Each row below holds a small network's activations on one input, seen along a few directions.
Each table varies a few parts of the input and shows all the possible inputs, shuffled.
Descriptions start from the smaller parts, as in this example, which fits no table here: one of 5 places around a ring, together with either a single point or (one of 2 separate values, together with one of 4 places along a line) or one of 9 places along a line.
Shared parts are said once, and a part with two or three values counts as separate values.
In the rows, 128 means zero.

Other details of the inputs shift rows strongly along two fixed directions, in all tables alike. That doesn't count.

A family of inputs:
x1: [108 169 106 158 129  93 132 129 158 127 112 140 153 110]
x2: [118 147  75 145 149 114 133 132 153 127 111 142 152 110]
x3: [123 158 110 156 132  90 134 129 152 117 100 137 145 100]
x4: [122 164 109 157 130  93 130 129 154 118 105 138 147 107]
x5: [122 135  80 146 151 110 140 122 152 125 105 138 144 100]
x6: [134  97 161  82 102 146 133 123 110 150 128 120 115 140]
x7: [141 107 157  83  88 141 135 125 101 141 149 128 132 139]
x8: [113 137  98 133 139  83 117 134 156 122 111 140 144  97]
x9: [124 141 130 132 110 109 153 113 139 139  91 133 145 110]
x10: [119 134  82 146 157 111 141 117 156 125 100 132 149 100]
x11: [138 126  97 118 123 132 155 124 138 142 105 139 143 107]
x12: [143 103 161  84  93 154 125 135 107 146 142 124 112 149]
x13: [121 104 214 212 233 170  31 142  79  39 214  71  21 194]
x14: [150 104 140 101 108 166 155 113  97 143 145 125 130 145]
x15: [128 108 155  86  90 150 128 134 114 154 146 127 122 150]
x16: [102 140 113 197 225  85  46 159 153  53 163 112 101 118]
x17: [137 108 136 101 111 175 150 122 108 157 140 129 122 155]
x18: [134 108 153  83  92 151 125 137 108 149 142 125 117 152]
x19: [140 129 164 107  87 155 146 125 103 151 129 122 117 154]
x20: [121 162 111 160 129  87 131 121 141 113 118 137 161 101]
x21: [150 106 137  99 110 174 150 122 107 149 132 128 116 148]
Description of these inputs: one of 3 separate values, together with either a single point or one of 6 places along a line.
Question: The inputs of x6 and x10 match in every part but the choice among 3 separate values. If x7 is changed in the same way as x6 into x10, which row does it become?
Answer: x14
Question: Change only the choice among 3 separate values in x18. List by row number the other rows that result.
Answer: x2, x19

A family of inputs:
x22: [170 108 124  72  39 159 211 114  92 190 112 151 160 117]
x23: [171  64 176 100 131 211 143 132  75 139 150 106  55 173]
x24: [109 151 170 174 173 121  54 157 119  88 150  97  87 158]
x25: [113 150  68 146 113 105 164 130 154 155 113 160 170 107]
x26: [139  53 176  45 100 166  79 167  81 138 204 124  73 171]
x27: [ 90 161  79 201 211 110  79 141 146  78 154 120 137 137]
x28: [173 119 146  65  31 145 193 114 112 182  92 161 136 128]
x29: [103 172   9 143 151  74 151 126 200 141  44 153 184  68]
x30: [126 161  90 139  99  94 142 127 166 146  92 166 147 101]
x31: [131 128  66 119 137 110 155 111 139 135  73 139 168  82]
x32: [ 96 165 118 131  99  74 129 133 150 142  87 136 165 109]
x33: [125 136 122 189 188 156  87 155 122  94 182 113  83 158]
x34: [162  85 212 104 109 185 117 108  81 114 173 104  88 170]
x35: [131 129 128 175 196 149  82 136  94  69 175 101 111 147]
x36: [154 124 154  59  35 160 181 108 135 192  96 150 149 135]
x37: [ 78 160 135 207 182  73  68 155 148  77 148 123 102 118]
x38: [ 95 150  18 161 150  61 163 123 198 149  63 169 179  65]
x39: [102 176  42 153 140  63 165 115 190 135  98 161 217  62]
x40: [109 150 107 130 107  96 142 111 174 139 102 156 170 106]
x41: [166 110 135  60  46 168 207 106 107 183 113 141 175 116]
x42: [153 118 169  71  21 120 186 120  97 178 100 134 135 114]
x43: [114 131  67 117 142 104 158 104 142 151  80 141 168  95]
x44: [170 121 132  54  47 174 211 119 120 186 105 144 166 125]
x45: [159  94 111  56  48 174 212 115 122 217  77 146 127 128]
x46: [141 114 131  62  45 173 206 109 122 202 115 145 172 138]
x47: [120 159  32 143 158  75 164 126 209 123  57 155 187  49]
x48: [136 138 149 168 184 133  66 136 116  64 154 111  90 159]
x49: [107 125 151 186 175 129  73 133 123  84 173 127  80 158]
x50: [102 138  82 193 230 121  83 140 182  79 133 111 108 113]
x51: [124 152 131 130  99  70 142 126 156 126 100 127 167  86]
x52: [102 150  87 212 212  95  93 138 138  80 171 129 126 116]
x53: [164  75 172  84 136 218 133 125  68 131 139  94  69 180]
x54: [108 195  46 152 123  57 128 124 195 129  62 166 189  81]
x55: [117 120  80 208 229 100  88 136 145  68 136 123 108  94]
x56: [129 165 120 136  98  70 144 147 151 134  90 147 144  90]
x57: [129 163 133 128 107  76 139 140 165 131  92 135 161  94]
x58: [139 110 222 116  97 175 107 150  78 142 162 106  57 177]
x59: [137 167  66 125 122 112 158 134 146 130  93 145 177 102]
x60: [136  62 184  95 136 217 135 114  92 148 161  99  78 183]
x61: [151  82 123  57  60 158 215  97 102 213  91 149 140 120]
x62: [122 158 121 194 203  94  72 138 169  55 145 126 119 117]
x63: [105 132 148 173 181 133  62 127 118  79 162 113  95 169]
x64: [ 91 123  82 131 199  70  21 176 156  69 176 126 126 119]
x65: [121 136 170 173 170 105  64 141 103  68 158  86  95 145]
x66: [148 111 149  66  30 135 194  94 104 191 106 159 143 127]
x67: [102 174  69 149 127  45 146 103 196 125  88 164 199  66]
x68: [142 132 180  63  33 142 173 129 128 197  94 134 146 130]
x69: [143  61 189  92 143 207 138 104  80 145 166  98  82 170]
x70: [121 137 133 177 195 165  84 147 137  87 183 103  99 156]
x71: [ 99 134 175 181 168 100  76 142 108  82 174 103  77 139]
x72: [128 170 118 128 105  73 131 141 148 129  81 133 160 102]
x73: [122  99 234 108 104 172 108 134  90 135 169  95  83 181]
x74: [ 89 187  80 149 116  25 134 124 172 128  75 141 191  72]
x75: [165  84 202 114 101 178 120 115  65 119 172 115  71 171]
x76: [132 128 149 172 180 126  65 122 105  61 162 106  98 150]
x77: [113 132 129 173 201 144  84 129  98  84 183 103 111 159]
x78: [112 131 151 170 185 122  67 116 108  75 168 109  97 159]
x79: [138  56 186  37 107 172  75 160  97 135 205 111  90 170]
x80: [120 145 119 174 193 162  77 148 116  86 171 101  96 167]
x81: [161  58 188  93 136 214 136 111  76 130 158  96  82 158]
x82: [175 119 121  66  40 165 215 127 106 194 103 154 152 126]
x83: [135  69 171  90 134 215 128 115  71 150 148  97  76 194]
x84: [103 155 134 128 103  68 143 121 158 137 106 130 166  93]
Question: What is each input in this table made of?
Answer: one of 3 separate values, together with either a single point or (one of 4 places along a line, together with one of 5 places around a ring)
Question: The inputs of x27 and x25 match in every part but the choice among 3 separate values. If x77 is changed in the same way as x27 into x25, which row does it become?
Answer: x52
Question: The inputs of x36 and x30 match in every part but the choice among 3 separate values. If x34 is changed in the same way as x36 into x30, which row does it become?
Answer: x75
Question: Start at x37 and move only the place on the ring of 5, one step at a time. The first step leads to x58. Which rows follow, in order?
Answer: x56, x42, x71
Question: Start at x50 and move only the place on the line of 4, one step at a time. The first step leads to x70. Which rows follow, in order?
Answer: x36, x68
Question: Change only the choice among 3 separate values in x53. List by row number the other rows that result.
Answer: x23, x47

A family of inputs:
x85: [115 131 174 149 143 132 105 125 127 109 140 106  98 152]
x86: [135 115 131 137 160 156 108 140 113 106 147 105 104 142]
x87: [124 132 131 132 127 144 100 153 122 120 167 124 120 152]
x88: [130 123 142  68  51 155 166 123 110 187 129 145 161 148]
x89: [129 105 126 147 163 163 112 139 124 116 144 115  90 144]
x90: [117 112 161 130 130 127 109 124 103 122 138 115 109 140]
x91: [105 143  39 140 161  81 136 135 190 129  86 158 160  82]
x92: [142 127 132 158 155 162 131 128 119 124 130 125  96 146]
x93: [128 121 162 149 150 132 118 122 112 105 163 110 110 140]
x94: [105 154  63 156 149  72 132 113 172 113  97 152 188  75]
x95: [135 120 113  75  76 141 187 108 122 181  86 139 171 115]
x96: [123 121 127 115 136 135  94 152 125 124 169 129 121 159]
x97: [162 102 129  60  47 157 183 111 111 176 105 142 153 120]
x98: [121 117 137 159 167 161 124 116 120 122 146 112  95 152]
x99: [147 135 137 148 152 154 127 130 107 113 132 114 110 144]
x100: [136 111 150 138 148 135 105 142 116 103 162 113 104 130]
x101: [102 157  78 155 147  58 134 126 174 117 103 150 183  69]
x102: [138 133 157 150 129 125 116 133 104 108 130 120  99 141]
x103: [132 114 164  58  42 140 177 110 123 193  85 137 150 127]
x104: [156 131 170  76  39 147 183 119 118 179  82 139 133 136]
x105: [125 109 147 123 150 120  86 139 111 109 149 117  92 138]
x106: [134 101 131 121 159 142  96 129 117  99 160 122 107 140]
x107: [104 161  77 134 141  54 110 139 192 126  84 149 161  77]
x108: [125 176  78 170 141  60 144 133 172 109  95 155 174  72]
x109: [130 152 146 153 136 151 103 146 110 109 167 127 110 160]
x110: [128 115 151 140 140 127  94 141 109 106 146 111  92 136]
x111: [120 126 158 146 133 121 116 119 108 115 139 112 106 143]
x112: [134 105 142 113 147 126 106 139 121 113 158 123 111 129]
x113: [126 123 159 132 131 132  99 142 132 117 132 112  99 136]
x114: [153  99 120  38  64 157 184 120 113 185  96 140 149 129]
x115: [114 105 136 149 170 161 115 124 119 122 144 116 100 149]
x116: [107 174  57 165 156  75 147 115 173 122  87 139 181  82]
x117: [155 113 140  72  49 155 195  89 107 182 106 139 159 129]
x118: [ 92 190  69 170 141  73 122 132 175 118 125 150 178 102]
x119: [149 126 146 156 150 150 113 123 106  97 150 120 107 144]
Question: What is each input in this table made of?
Answer: one of 5 places along a line, together with either a single point or one of 6 places along a line
Question: The inputs of x88 and x87 match in every part but the place on the line of 5. If x115 is changed in the same way as x88 into x87, which row does it become?
Answer: x89
Question: Change only the place on the line of 5 in x108. List by row number the other rows that result.
Answer: x93, x100, x101, x112
Question: List by row number the other rows that have the place on the line of 5 in common with x104.
Answer: x92, x99, x102, x108, x109, x119

A family of inputs:
x120: [131 120 134 123 141 147  96 149 119 117 154 120 104 153]
x121: [ 98 175  48 172 158  67 146 116 189 124  67 148 179  72]
x122: [117 108 135 101 129 136 114 131 132 136 133 123 122 136]
x123: [114 130 122 214 225 117  79 129 128  61 159 108  92 129]
x124: [138 118 102  86 101 107 146 130 144 147 103 143 153  97]
x125: [138 145  84 139 128 102 161 115 149 131  80 144 158  88]
x126: [124 140 135 194 204 147  82 143 128  76 161 107  87 152]
x127: [126 109 144 137 157 145  91 141 105 102 182 118 100 152]
x128: [137  97 137  53  58 144 168 124 124 189 107 144 137 127]
x129: [117 156  67 151 139  84 159 106 164 129  77 145 179  78]
x130: [110 150  79 115 115  98 134 133 160 146 107 149 172 107]
x131: [121 135  97 101  92 115 148 135 144 161 114 152 155 117]
x132: [109 179  47 173 153  70 149 115 183 116  88 153 196  72]
x133: [111 140 135 194 205 146  82 133 128  80 165 103  98 155]
x134: [138 143  95 121  90 120 185 110 140 159  98 153 170 101]
x135: [135 102 154 102 127 164 112 130  94 125 169 115 114 160]
x136: [137 145 185  87  25 104 164 120 114 174 104 140 145 124]
x137: [102 165 176 183 154  79  68 138 132  75 152 109 111 137]
x138: [156 116 134  79  68 161 191 111 114 182  80 136 132 129]
x139: [140  96 151  82 108 155 122 138 116 145 133 121 103 145]
x140: [120 157  85 147 119 109 163 122 159 147  97 150 160 104]
x141: [154  60 197  61  89 192 134 125  70 155 169 111  84 171]
x142: [135 104 162 136 139 171 132 121  99 133 140 111  85 158]
x143: [168  83 174  48  62 193 152 129  72 166 152 121 108 168]
x144: [149 130 130 136 130 151 142 123 116 123 131 127 125 133]
x145: [102 173 165 212 182  67  45 156 142  49 155 107 100 126]
x146: [131  81 178 110 158 167  88 132  92 107 181  98  85 165]
Question: The inputs of x123 and x129 match in every part but one. If x142 is changed in the same way as x123 into x129, which row does it become?
Answer: x121
Question: What is each input in this table made of?
Answer: one of 3 separate values, together with either a single point or (one of 2 separate values, together with one of 4 places along a line)
Question: Change only the choice among 2 separate values in x122. List by row number the other rows that result.
Answer: x146
Question: List by row number the other rows that have the choice among 3 separate values in common with x126.
Answer: x120, x124, x125, x138, x139, x143, x144, x145
